A small network was shown many inputs. Here are its activations along a few directions, one row for each input.
Each table varies a few parts of the input and shows all the possible inputs, shuffled.
Descriptions start from the smaller parts, as in this example, which fits no table here: one of 5 places around a ring, together with either a single point or one of 9 places around a ring or (one of 3 separate values, together with one of 6 places along a line).
Shared parts are said once, and a part with two or three values counts as separate values.
In the rows, zero is written as 128.

Other details of the inputs vary at random and push rows far along two fixed directions, the same in every table; ignore that.

Table:
row 1: [162  95 107 133 149  98 160 170 125 110 148 106 120 133]
row 2: [ 55 139  72 191 109 230  82  81  87 173 145  37 125 121]
row 3: [124 125 105 136 137 157 134 122 131 151 154  84 112 121]
row 4: [154 106 108 133 143 106 148 176 114 115 148  92 110 132]
row 5: [116 111 117 136 108 162 118 112 139 128 162  89 109 114]
row 6: [ 97 136  90 161 151 157 122 107 100 158 121 102 134 137]
row 7: [135 130 116 136 146 113 138 148 113 126 124 122 121 133]
row 8: [100 169 139 107 146 138 113  77 121 162  85 178 150 135]
row 9: [ 44 199 105 169 144 207  84  50  67 212  71 126 159 134]
row 10: [118 123  98 128 129 157 130 132 129 151 146  82 106 117]
row 11: [133 114 138 123 115 132 129 118 153 118 154 124 118 122]
row 12: [143 153 162 113 155  76 140 138 120 115  87 196 146 144]
row 13: [133  89  96 154 104 148 125 165 121 104 177  50  96 116]
row 14: [ 48 162 117 145 115 203  83  31 124 186 100 150 152 127]
row 15: [147 124  97 139 101 172 118 103 157 161 160  88 138 116]
row 16: [147 140 179 107 115  91 123 148 127  96  98 188 140 133]
row 17: [122 164 163 105 154 107 129  84 141 141  85 211 151 135]
row 18: [109 154 171  95 120 119 108  80 143 129  86 213 152 134]
row 19: [161  85 142 104  96 104 147 175 155  90 168  90  97 113]
row 20: [ 90 109  90 145  96 205 103 110 119 156 164  24 106 110]
row 21: [130 106 117 142 126 123 131 126 135 105 145 130 135 134]
row 22: [149 123 178  93 116  79 137 133 160  93 123 183 133 121]
row 23: [136 152 164  98 148  91 139 116 142 128 100 190 145 130]
row 24: [132 107 115 143 125 124 132 124 139 104 144 131 134 131]
row 25: [214  97 103 107 127 103 164 189 166 130 171  77 111 117]
row 26: [125 121 136 134 112 125 115 145 119 107 133 123 123 128]
row 27: [132 110 106 124 120 143 143 153 128 137 159  56 101 113]
row 28: [175  89 140 122  96 103 141 211 129  78 164  81  92 115]
row 29: [133 129 158 121 135  87 128 112 145  98 105 205 153 142]
row 30: [ 81 159 105 142 143 179 115  76 118 182 115 123 137 129]
row 31: [121 130  95 152 137 149 124 154  90 145 139  68 113 128]
row 32: [136 151 165  86 142  95 139 122 140 130  93 182 143 134]
row 33: [116 161 148 125 170  95 130  90 125 141  68 224 168 150]
row 34: [160 114 168 109 125  67 138 155 145  75 119 193 137 139]
row 35: [140 122 155 122 110 103 127 158 128  93 125 142 122 128]
row 36: [ 65 145  99 170 124 187  92  60 109 158 117 124 152 134]
row 37: [111 153 173 106 122 116 120  81 152 129  94 219 154 136]
row 38: [158 116 112 135 124 128 138 199  97 122 150  56  98 120]
row 39: [198  70 101 128 143  80 177 212 139  85 176  78  97 126]
row 40: [171 136 169 101 142  57 154 179 127  94 100 181 129 137]
Each input here is: one of 2 separate values, together with either a single point or one of 8 places around a ring or one of 11 places along a line.
- The inputs of row 34 and row 4 match in every part but the choice among 2 separate values. If row 29 is changed in the same way as row 34 into row 4, which row does it become? => row 33
- The inputs of row 27 and row 19 match in every part but the choice among 2 separate values. If row 30 is changed in the same way as row 27 into row 19, which row does it become? => row 37
- Change only the choice among 2 separate values in row 35. List by row number the other rows that result. => row 40

Table:
row 41: [109 189 177 113 141 120 112  73 121 142  70 219 171 140]
row 42: [ 83 189 151 145 142 141  98  66 103 169  57 204 170 135]
row 43: [197  75 171  71  99  57 168 225 166  45 159 129  80 114]
row 44: [179  99 183  69 108  56 151 180 164  57 134 161 100 122]
row 45: [170 111 182  87 128  44 163 195 137  67 121 172 114 137]
row 46: [151 162 182 114 153  67 132 132 117 106  70 235 157 149]
row 47: [132  83 118 119 107 135 139 185 124 104 176  44  78 115]
row 48: [154 115 138 110 121 113 141 146 148 130 136 124 127 127]
row 49: [154  97 106 113 135 126 146 146 155 133 173  87 104 112]
row 50: [213  78 152  82 139  49 184 205 179  80 172 134  97 120]
row 51: [104  91 113 164 102 166 118  81 154 119 173 105 125 121]
row 52: [122  68 124 141  75 128 111 158 156  49 181  86  98 113]
row 53: [138 149 165  95 119 116 129  95 157 138  89 210 159 134]
row 54: [ 59 170  65 183 171 193 100  51  86 194  95 127 154 149]
row 55: [ 76 166 143 146 157 138 106  82  82 149  70 184 160 149]
row 56: [ 91 156 116 139 110 184  91  83 117 173 126 109 130 116]
row 57: [125 122  94 138 117 159 126 132 127 154 145  73 123 122]
row 58: [129 130 104 149 131 139 131 131 113 150 121  93 136 122]
row 59: [120 163 138 126 172  97 141  86 134 143  80 205 163 137]
row 60: [133  91 104 134 108 144 138 183 119 107 177  29  77 112]
row 61: [131 111 146 103 115 117 127 152 133 104 139 113 106 117]
row 62: [147 111  89 136 149 114 154 157 123 125 158  92 115 131]
row 63: [146 125 120 140 121 123 131 172 105 118 145  95 114 125]
row 64: [125  64  90 166  76 177 113 137 144 100 207  34 110 106]
row 65: [117 107  65 152 136 179 138 132 131 162 177  31 101 117]
row 66: [ 96 135  77 152 150 187 128  86 117 171 149  67 132 131]
row 67: [ 68 161  62 179 166 195 107  59  84 188 114  95 146 143]
row 68: [199 110 174  65 139  43 162 146 190  86 130 209 125 132]
row 69: [114 122  88 137 103 188 104  95 128 167 151  60 125 120]
row 70: [118 113  68 158 121 179 126 146 111 159 164  25 115 120]
row 71: [181 132 167 102 155  45 152 162 132  92  90 210 154 146]
row 72: [ 61 189 160 133 153 126 102  59  88 152  49 228 178 151]
row 73: [137 139 140 128 122 116 128 148 122 127 129 128 121 127]
row 74: [148 118 112 157 131 127 128 183 101 115 137  97 109 131]
row 75: [115 180 173 110 129 112 114  92 136 143  76 218 155 138]
row 76: [118 127  95 136 115 181 110 109 128 164 143  71 127 116]
row 77: [147  92 123 124 119 123 148 188 115  86 171  44  89 118]
row 78: [126 114 175 127  89 109 106 110 163  76 134 190 149 126]
row 79: [119 137 135 132 113 156 116 124 127 152 138 107 118 117]
row 80: [169 126 169  81 141  74 161 127 180 111 116 215 137 130]
row 81: [149 121 119 125 153 105 156 145 142 127 145 123 123 132]
row 82: [ 57 152 112 167 138 175 102  85  81 166  99 106 137 126]
row 83: [ 88 194 141 133 153 123 108  58 110 167  47 230 189 155]
row 84: [125 169 162 109 146 113 128  82 133 143  75 204 177 144]
row 85: [ 96  97  70 181 131 178 114 165  72 138 155  35  96 128]
row 86: [191 115 182  81 103  69 150 180 169  80 135 180 110 117]
row 87: [158 108 130 112  92 134 123 154 145 116 164  85  96 112]
row 88: [ 59 172  75 185 151 203  85  60  78 198  81 124 166 144]
- What do these inputs look like to the network? => one of 4 places along a line, together with either a single point or one of 11 places along a line
- The inputs of row 74 and row 54 match in every part but the place on the line of 4. If row 78 is changed in the same way as row 74 into row 54, which row does it become? => row 51
- Change only the place on the line of 4 in row 60. List by row number the other rows that result. => row 57, row 65, row 75
- Change only the place on the line of 11 in row 57. List by row number the other rows that result. => row 48, row 53, row 58, row 69, row 70, row 71, row 76, row 83, row 84, row 88
- List by row number the other rows that have the place on the line of 4 in common with row 55. => row 43, row 44, row 45, row 47, row 52, row 60, row 61, row 72, row 77, row 82, row 85
